A small network was trained on invented records. Each row is its activation on one of them, seen along a few directions.
Here are examples, each followed by its value of one field, Mefi.
The word missing means that the record has no Mefi.
The largest differences between rows may come from other fields.
(in the rows, 500 means zero)
Random noise pushes rows far along 19 fixed directions. That doesn't count. These rows show it; they differ only by the noise:
[485 558 344 538 606 537 665 594 592 544 299 781 526 330 484 528 408 468
 281 505 536 589 457 337 629 550 643 477 393 483 526 404 362 564 567 583
 421 331 760 460 379 326 441]
[550 578 447 621 479 541 412 508 450 335 407 512 481 522 527 451 454 535
 372 375 571 434 374 447 873 431 497 351 303 568 377 563 784 518 501 681
 342 521 419 249 642 381 455]
[543 378 484 326 413 439 589 458 447 488 350 423 512 199 550 314 543 484
 438 441 501 394 546 278 303 668 521 634 502 615 674 280 506 600 455 470
 723 450 511 592 348 503 494]
[416 516 556 474 380 591 667 481 358 459 513 460 231 319 512 551 363 365
 479 519 501 438 530 272 341 358 435 537 674 606 712 356 574 462 709 793
 354 449 560 286 598 554 595]
[529 478 453 541 275 750 513 700 433 405 296 559 411 307 856 167 438 496
 535 371 133 393 464 367 222 791 553 465 796 441 590 393 365 632 519 524
 472 301 604 734 466 428 487]
[693 286 547 382 405 433 460 524 233 424 275 340 514 264 508 472 418 636
 417 619 634 377 456 243 333 455 829 487 456 688 638 389 597 546 624 466
 568 608 508 525 338 209 377]
[306 688 461 639 333 627 540 479 674 497 425 662 417 328 459 476 422 684
 644 718 405 489 610 528 505 465 391 388 558 483 503 322 538 276 611 520
 561 495 475 531 545 360 429]
[527 442 726 427 766 368 461 527 592 669 577 364 504 574 614 794 648 547
 569 372 252 704 629 551 459 667 589 332 557 401 523 384 239 579 526 465
 374 524 358 540 719 436 549]
[647 563 483 516 523 388 539 476 449 549 624 392 639 645 408 568 570 458
 621 556 788 568 481 515 560 531 530 624 432 665 445 581 532 466 436 430
 458 560 424 540 439 450 464]
[438 409 571 392 608 484 367 530 340 471 710 390 369 675 552 602 377 645
 353 342 657 345 641 473 213 252 632 388 575 328 750 670 526 362 551 547
 321 676 590 451 538 518 649]
[457 475 458 346 435 498 577 530 506 378 552 732 392 414 432 290 202 670
 440 356 602 533 567 571 536 420 408 398 377 649 459 143 709 367 773 336
 655 533 562 443 578 450 605]
[639 429 493 365 690 241 560 409 572 500 642 390 614 563 391 622 667 403
 518 573 593 540 560 734 524 600 500 644 462 510 443 503 497 631 477 249
 721 598 547 476 372 576 561]
[548 609 632 503 583 437 650 610 403 611 572 420 632 763 449 641 324 455
 553 420 514 599 623 275 427 472 518 470 539 454 697 439 330 601 359 516
 334 508 728 668 208 480 457]
[232 659 664 624 598 542 630 654 483 462 631 407 460 672 545 754 185 496
 680 601 402 695 500 579 396 168 322 453 465 395 462 441 594 386 652 547
 403 685 643 270 283 269 599]
[579 218 669 561 405 371 365 695 667 313 535 575 552 523 380 137 291 505
 744 667 605 728 269 596 688 582 381 606 411 612 596 452 287 618 526 399
 566 554 311 628 566 617 401]
[640 614 705 722 378 497 280 389 335 842 512 519 520 606 290 381 486 344
 499 537 419 492 503 386 547 455 462 287 648 419 789 530 755 521 416 604
 519 393 340 582 401 556 455]
[632 583 274 400 360 538 693 375 347 388 366 577 399 440 448 662 552 456
 323 460 441 429 509 559 716 546 489 577 535 708 170 436 464 566 645 471
 361 464 677 488 723 513 438]
[537 156 319 153 484 355 683 446 466 268 506 262 496 441 492 669 632 561
 471 538 595 410 649 519 347 558 536 765 484 696 430 462 204 584 486 294
 600 656 676 623 462 670 451]
[272 559 362 493 762 581 568 529 600 564 641 410 422 525 832 593 684 339
 377 133 321 513 598 592 331 557 363 444 508 314 471 536 682 503 441 605
 524 390 562 213 466 513 795]
[439 484 538 303 514 609 558 461 388 465 433 437 570 347 583 584 535 540
 395 405 512 365 433 348 393 506 589 676 373 512 413 584 330 426 517 507
 440 581 466 526 515 476 442]
[412 390 530 435 421 481 491 430 558 535 516 464 304 282 428 632 551 554
 508 717 426 399 696 496 280 475 534 441 693 406 740 465 468 320 647 527
 554 597 542 454 475 520 534]

[491 592 569 427 607 370 520 486 632 443 535 427 613 546 464 505 505 647
 549 381 596 468 678 412 684 529 458 353 263 462 508 366 783 427 347 472
 621 623 434 376 367 457 516] : d2
[608 434 344 668 475 599 473 471 522 571 535 559 613 681 414 430 629 399
 667 688 530 575 448 623 608 461 539 491 562 655 371 526 501 638 471 394
 640 276 422 644 541 651 359] : d8
[505 574 565 484 346 102 501 414 564 639 172 667 435 113 202 440 327 699
 402 791 705 736 466 467 548 503 428 671 354 599 556 197 449 420 553 433
 614 678 472 630 496 135 464] : missing
[261 261 465 418 524 544 518 590 716 428 689 660 289 610 447 562 347 671
 580 494 419 659 693 674 441 373 373 364 588 458 560 361 187 350 685 432
 430 513 555 573 803 739 568] : d3
[616 503 590 592 345 285 393 465 532 335 559 331 476 508 510 200 518 528
 760 642 545 491 444 725 438 596 307 627 656 612 551 384 628 681 426 377
 727 571 318 603 585 528 545] : d4
[433 779 548 380 525 686 682 394 455 397 408 406 560 203 728 582 643 516
 529 506 425 221 453 354 320 581 602 702 508 497 360 477 500 485 537 590
 540 490 441 412 534 389 481] : d5
[551 305 521 620 634 316 334 598 706 710 576 488 631 614 413 423 608 401
 542 483 604 739 504 502 600 669 485 398 396 424 725 610 482 486 292 479
 553 468 407 528 276 521 517] : d1
[395 435 413 571 406 506 492 537 494 505 451 402 405 591 577 477 515 507
 517 413 411 549 610 402 434 461 364 472 594 490 571 492 457 550 332 636
 398 446 523 587 563 598 516] : d2
[629 453 261 689 507 465 428 448 518 205 445 325 441 591 623 476 663 677
 565 726 567 246 605 590 465 406 723 361 740 592 576 482 606 813 430 544
 587 398 573 526 663 476 400] : d5
[538 582 525 496 587 441 511 503 497 500 517 380 469 548 679 626 622 531
 567 497 313 510 571 674 333 613 536 514 676 394 406 480 415 622 495 391
 502 521 515 570 588 419 572] : missing
[625 542 358 506 521 301 401 418 577 588 517 575 381 450 471 483 671 525
 296 382 643 468 595 592 554 691 534 459 585 444 609 584 508 455 431 539
 386 490 526 513 677 477 622] : d4
[490 258 278 453 471 504 448 482 546 411 334 509 643 450 507 361 627 598
 432 622 527 400 454 540 397 535 605 690 470 516 458 597 174 674 323 310
 708 433 588 823 425 606 323] : d6
[236 463 366 596 323 557 551 332 583 451 402 340 345 379 565 523 669 525
 707 685 219 533 607 662 400 359 176 546 621 642 313 256 613 557 492 509
 778 423 339 485 709 605 491] : d8
[420 605 647 517 652 503 414 481 363 756 570 600 583 585 442 556 349 575
 427 445 648 630 377 524 338 267 585 520 392 464 484 516 451 392 599 445
 463 522 406 568 564 317 551] : d1
[421 435 420 590 461 585 574 638 647 353 472 448 623 479 579 324 473 429
 662 568 474 485 479 414 528 571 401 531 413 502 572 486 592 538 364 504
 677 456 566 450 134 524 439] : d6
[811 329 469 604 276 390 178 532 527 475 445 490 481 630 400 361 635 603
 527 540 495 476 538 580 769 762 602 285 616 494 546 716 469 476 357 445
 330 567 367 725 647 556 356] : d7
[301 692 503 493 524 788 647 507 570 502 662 564 619 651 561 504 444 446
 659 405 292 431 585 550 468 447 331 450 490 412 358 446 592 403 489 415
 647 422 563 493 321 663 510] : d7
[554 649 451 562 616 560 511 418 351 741 654 401 580 606 607 476 674 365
 522 286 767 520 465 381 353 488 566 553 500 664 509 536 704 487 416 618
 458 302 285 456 606 482 609] : d3

Here are new rows. What is Mefi for each?
[616 165 592 286 672 299 600 743 612 186 491 546 536 409 518 424 284 510
 533 534 677 736 266 566 648 571 615 695 249 656 399 399 245 662 701 358
 503 636 559 382 515 434 513] : d5
[481 539 499 509 348 673 362 534 451 679 536 409 432 498 719 501 640 734
 637 333 443 442 707 351 217 664 627 278 677 515 576 507 501 172 462 556
 317 480 273 712 685 363 511] : d7
[455 687 434 470 640 496 403 349 471 449 572 679 544 587 422 477 468 623
 224 429 650 264 466 684 532 307 556 539 427 310 439 676 528 504 491 418
 544 547 609 501 603 541 544] : d4
[431 451 486 686 306 546 385 634 476 124 566 218 507 755 692 226 377 620
 781 515 485 387 443 562 424 406 293 530 611 563 557 556 531 676 289 538
 492 581 458 623 508 575 444] : d4
[464 468 652 554 682 495 424 525 396 644 420 607 502 466 518 562 368 589
 465 654 480 663 329 571 289 270 718 540 539 474 486 411 236 652 711 438
 502 427 440 623 716 298 471] : d6
[346 716 342 561 537 603 762 538 535 373 360 558 569 348 583 600 400 525
 513 672 491 476 447 512 461 390 499 607 400 545 305 372 590 500 605 466
 636 494 759 355 213 197 465] : d4
[499 435 400 384 374 563 587 692 624 456 605 694 273 407 627 395 422 551
 565 306 567 653 587 516 476 738 457 473 575 581 461 427 400 198 692 521
 254 485 494 490 737 494 661] : d8
[540 553 516 479 428 507 403 510 350 791 374 812 404 309 402 435 328 515
 241 490 500 594 412 541 363 463 622 453 526 409 519 492 538 303 739 408
 473 499 593 579 447 231 582] : d5
[581 757 515 676 420 435 365 356 577 419 525 639 366 587 350 498 530 567
 446 635 442 332 557 730 748 479 436 376 699 304 500 623 557 541 491 563
 378 533 511 498 809 604 489] : d3
